Each row below holds a small network's activations on one input, seen along a few directions.
Each table varies a few parts of the input and shows all the possible inputs, shuffled.
A made-up example of a description, with smaller parts first: one of 3 separate values, together with either a single point or one of 11 places along a line or (one of 4 places along a line, together with one of 8 places around a ring).
Shared parts are said once, and a part with two or three values counts as separate values.

Other details of the inputs vary at random and push rows far along two fixed directions, the same in every table; ignore that.

Rows:
row 1: [.48, -.12, -.06, .05, .17, -.11, -.28, -.23, .23, .04, -.05, .03, .14]
row 2: [.39, -.20, .10, .19, .13, -.25, -.09, -.27, .16, -.14, .16, .06, .27]
row 3: [-.51, .04, -.05, .12, -.18, -.05, .05, .19, -.49, -.07, .12, .00, -.46]
row 4: [.29, -.20, -.09, .08, .20, -.19, .15, -.09, .23, -.11, .20, -.06, .49]
row 5: [-.12, .00, .08, .34, .35, .54, .16, .08, .09, .03, -.22, -.01, .23]
row 6: [.37, .03, .08, .15, .04, -.17, -.12, -.25, .28, -.15, -.13, .05, .21]
row 7: [.22, .09, -.15, -.08, -.18, -.18, -.16, -.11, -.05, -.03, -.05, -.06, -.12]
row 8: [.34, -.03, -.03, .37, .15, -.19, -.01, -.18, .21, -.23, -.04, -.04, .25]
row 9: [-.21, .06, .02, -.16, -.05, .05, -.05, .11, -.10, -.11, .05, .09, -.01]
row 10: [-.55, .06, .12, .43, .12, .56, .17, .17, -.31, .17, -.34, .02, -.42]
row 11: [.07, -.05, -.03, .39, .55, .27, -.15, -.08, .40, -.19, -.22, .03, .51]
row 12: [.70, .08, .15, .13, .03, -.03, -.03, -.23, .12, .14, .05, .05, .23]
row 13: [-.16, .05, .06, .12, -.11, -.10, .04, -.02, -.13, -.13, -.07, -.03, -.18]
row 14: [-.45, -.01, -.17, -.41, -.20, .08, .06, .27, -.29, .20, .02, -.10, -.38]
row 15: [.05, -.17, -.03, .17, .00, -.26, .15, -.06, -.08, .00, .16, -.05, -.01]
row 16: [-.01, -.09, .03, -.24, -.05, -.14, .12, .02, .05, .01, .13, .02, .15]
row 17: [-.33, .20, .01, .02, .24, .39, -.14, .22, .26, .07, -.47, .01, -.10]
row 18: [-.21, .04, -.12, .03, .25, .43, -.13, .05, .38, .14, -.48, -.06, .04]
row 19: [.70, .11, -.04, -.15, -.27, -.57, -.09, -.22, .06, -.12, .34, -.04, .15]
row 20: [-.54, -.06, .07, -.04, -.20, -.08, .17, .10, -.37, .11, .08, -.04, -.48]
row 21: [-.76, .01, .01, .39, .12, .35, .12, .19, -.07, .11, -.42, -.07, -.46]
row 22: [.04, .08, -.23, -.54, -.46, -.31, -.04, .18, -.44, -.09, .50, -.07, -.18]
row 23: [.30, .00, -.06, .30, .37, .20, -.47, -.23, .38, .03, -.43, .04, .21]
row 24: [.53, .06, -.05, -.25, -.44, -.23, .08, -.13, -.41, .09, .42, -.07, -.12]
row 25: [-.33, .18, -.02, -.28, -.12, .04, -.10, .30, -.23, .05, .08, .03, -.25]
row 26: [.74, -.01, .15, -.05, -.28, -.32, .12, -.32, -.14, -.05, .41, .05, .27]
row 27: [-.60, -.08, -.10, -.20, -.20, -.04, .27, .39, -.51, -.06, .35, .00, -.39]
row 28: [.05, .01, .13, .02, .01, .22, .21, .02, -.11, -.02, .12, .00, .20]
row 29: [.01, .14, .07, -.13, -.03, .31, .10, .18, -.10, .19, -.03, .04, -.05]
row 30: [-.04, .05, .18, .13, .23, .54, .06, .01, .18, .08, -.31, .11, .20]
row 31: [.12, -.09, -.11, -.04, -.02, -.08, -.13, -.11, .03, .19, -.11, -.05, -.09]
row 32: [.59, -.12, .06, -.13, -.18, -.55, -.04, -.30, -.01, -.14, .46, .10, .20]
row 33: [-.49, -.04, -.06, .28, .27, .39, .13, .18, .22, .00, -.34, -.06, .02]
row 34: [-.02, .04, -.13, .01, -.02, -.12, .17, .06, -.03, -.25, .17, -.06, .15]
row 35: [.35, -.05, .07, .15, .01, -.17, -.04, -.31, .35, -.05, -.09, .03, .24]
row 36: [.40, -.03, .06, .06, .17, -.19, -.14, -.23, .31, .17, -.03, -.01, .16]
row 37: [.53, -.05, .05, .03, .13, -.26, -.21, -.20, .24, .04, .11, .08, .17]
row 38: [-.61, -.01, -.10, -.13, .18, .50, -.16, .33, -.07, .19, -.38, .02, -.39]
row 39: [-.25, .18, -.06, -.38, -.64, -.40, .18, .19, -.50, .15, .38, -.09, -.67]
row 40: [.32, -.05, -.09, .30, .28, .17, -.27, -.26, .53, .12, -.49, -.06, .21]
row 41: [-.47, -.11, .10, .15, .37, .42, -.06, .14, .16, .00, -.29, .06, .02]
row 42: [-.27, -.13, .07, .15, .38, .28, .05, .02, .28, .05, -.27, -.02, .22]
row 43: [.00, .00, -.02, -.19, -.17, -.11, .14, .00, .11, -.06, .10, .00, .14]
row 44: [.48, .05, -.20, -.15, .05, -.10, -.16, -.11, .27, -.14, -.02, -.08, .36]
row 45: [-.43, .07, .17, .02, -.34, .18, .25, .15, -.61, .12, .11, -.02, -.53]
row 46: [.03, -.04, .04, .10, -.15, -.22, .11, -.16, .00, -.06, .10, -.06, -.01]
row 47: [.09, -.02, -.03, -.28, -.02, -.14, .04, .10, .07, .14, .13, -.03, .09]
row 48: [.07, -.07, .06, .28, .45, .26, -.21, -.09, .42, -.18, -.28, .07, .51]
row 49: [-.25, -.04, .03, .18, .25, .29, .07, .02, .33, -.04, -.30, -.04, .18]
row 50: [-.19, .06, .09, -.01, -.17, -.10, -.11, .02, -.24, -.04, .03, .10, -.26]
row 51: [-.13, .11, -.01, .03, .25, .29, -.06, .06, .42, .15, -.36, -.01, .11]
row 52: [.23, -.10, .03, -.26, -.36, -.55, .14, -.15, -.25, .01, .42, .01, -.07]
row 53: [.04, .08, -.01, -.20, -.13, -.12, .06, .04, .03, -.18, .05, .03, .12]
row 54: [-.09, .14, -.13, -.53, -.55, .03, .23, .25, -.64, .13, .41, -.07, -.38]
row 55: [-.17, -.13, .05, .43, .40, .18, -.08, -.06, .13, -.01, -.24, .06, -.02]
row 56: [.19, -.03, .03, -.08, -.35, -.50, .01, -.10, -.36, -.21, .50, .00, -.03]
row 57: [.51, -.13, .01, -.32, -.14, -.44, .04, -.14, .05, -.19, .52, .08, .40]
row 58: [-.59, .18, .07, .13, .10, .35, -.27, .22, -.13, .20, -.45, .09, -.53]
row 59: [-.56, .09, -.03, -.19, -.24, .04, .18, .29, -.33, -.14, .04, -.07, -.30]
row 60: [.11, .01, -.03, -.28, .03, -.09, -.06, .08, .03, .04, .19, .06, .05]
Description of these inputs: one of 2 separate values, together with one of 5 places along a line, together with either a single point or one of 5 places around a ring.
Question: Changing only the choice among 2 separate values turns row 23 into row 22. The same change can be made to row 8. Which row results?
Answer: row 34
Question: A walk changes only the place on the line of 5. It starts at row 27 and steps to row 41. List the rest of the walk in order.
Answer: row 57, row 60, row 38
Question: Which other rows does row 27 become when the choice among 2 separate values takes its other values? List them by row number.
Answer: row 55
Question: Which other rows does row 25 become when the choice among 2 separate values takes its other values? List them by row number.
Answer: row 58
Question: Which other rows does row 33 become when the place on the line of 5 takes its other values? List them by row number.
Answer: row 18, row 43, row 49, row 51

Rows:
row 61: [-.03, -.02, -.01, .06, .11, .07, -.08, -.02, .14, .04, -.16, .00, .02]
row 62: [.06, -.01, .00, -.06, -.09, -.09, .03, -.03, -.06, .03, .08, -.01, -.05]
row 63: [.05, .05, -.01, -.11, -.10, -.02, .01, .03, -.09, .00, .10, .00, -.01]
row 64: [-.03, -.02, .03, .13, .12, .12, .06, -.01, .10, -.02, -.09, -.01, .12]
row 65: [-.02, -.04, .01, .13, .14, .07, .02, -.01, .13, -.06, -.09, -.01, .13]
row 66: [.01, -.01, .04, .09, .10, .10, -.03, -.04, .11, .08, -.15, .01, .01]
row 67: [.05, -.01, -.02, -.05, -.08, -.13, .01, -.02, -.05, .02, .08, -.01, -.06]
row 68: [-.07, -.04, .02, .09, .16, .09, .00, .02, .10, -.04, -.07, .02, .11]
row 69: [-.03, -.04, -.02, -.05, -.04, -.10, .06, .02, -.06, -.08, .16, .00, .05]
row 70: [.04, -.03, .01, .06, .12, .09, -.05, -.04, .14, .06, -.14, .00, .06]
row 71: [.02, -.03, -.01, -.03, -.07, -.08, .12, .00, -.07, -.07, .15, -.02, .05]
row 72: [.04, .02, -.01, -.02, -.09, -.09, -.02, -.01, -.10, -.04, .10, .00, -.07]
row 73: [.07, .01, -.05, -.12, -.09, -.10, .00, .02, -.03, -.01, .10, -.01, .00]
row 74: [.04, .03, .03, -.03, -.10, -.06, .04, -.01, -.10, .03, .07, .00, -.07]
row 75: [.03, .03, -.03, -.12, -.08, -.08, -.03, .02, -.05, -.04, .09, .00, .00]
row 76: [.02, .00, .03, .14, .11, .12, -.08, -.04, .06, .02, -.15, .02, .02]
row 77: [-.76, .12, .00, -.09, -.09, .37, .07, .33, -.32, .20, -.25, .00, -.58]
row 78: [.01, -.03, .01, -.05, -.05, -.06, .11, .02, -.09, -.04, .17, -.01, .07]
row 79: [.10, .00, -.01, -.08, -.09, -.08, .04, -.02, -.03, .04, .11, -.02, .00]
row 80: [.02, -.02, -.01, .06, .12, .06, -.07, -.03, .15, .04, -.14, .00, .04]
row 81: [.05, -.01, .05, .12, .10, .09, -.05, -.06, .11, .03, -.14, .03, .04]
row 82: [.07, .01, .00, -.03, -.08, -.12, -.01, -.03, -.05, -.02, .08, .01, -.04]
row 83: [.01, .02, -.05, -.11, -.09, -.09, -.01, .01, -.04, -.01, .08, -.02, -.02]
row 84: [.07, .03, .01, -.01, -.10, -.05, .02, -.02, -.13, .00, .10, .00, -.05]
row 85: [.02, .04, -.03, -.12, -.08, -.07, -.02, .04, -.08, -.03, .09, .00, -.03]
row 86: [.05, -.01, .00, .03, .10, .11, -.06, -.02, .13, .04, -.13, .01, .08]
row 87: [.04, -.03, .02, .09, .11, .02, -.08, -.07, .15, .03, -.14, .01, .05]
row 88: [.05, .02, .02, .04, .11, .14, -.08, -.01, .11, .00, -.13, .02, .09]
row 89: [.06, .01, -.02, -.02, -.09, -.12, -.03, -.02, -.10, -.04, .09, .00, -.04]
row 90: [-.09, -.03, .01, .13, .13, .08, .01, -.01, .13, -.06, -.11, -.01, .10]
row 91: [.01, -.04, .00, -.05, -.05, -.07, .10, .02, -.08, -.06, .17, .00, .06]
row 92: [.02, .01, .00, -.03, -.10, -.12, -.01, -.03, -.06, -.02, .07, .01, -.07]
Question: Describe the family of inputs behind these rows.
Answer: one of 4 places along a line, together with either one of 2 separate values or one of 6 places along a line
Question: Changing only the place on the line of 4 turns row 71 into row 64. The same change can be made to row 70. Which row results?
Answer: row 79
Question: A walk changes only the place on the line of 4. It starts at row 74 and steps to row 81. List the rest of the walk in order.
Answer: row 82, row 92
Question: Which other rows does row 68 become when the choice among 2 separate values takes its other values? List them by row number.
Answer: row 65
Question: List by row number the other rows that have the place on the line of 4 in common with row 69.
Answer: row 61, row 75, row 83, row 87, row 89, row 90, row 92
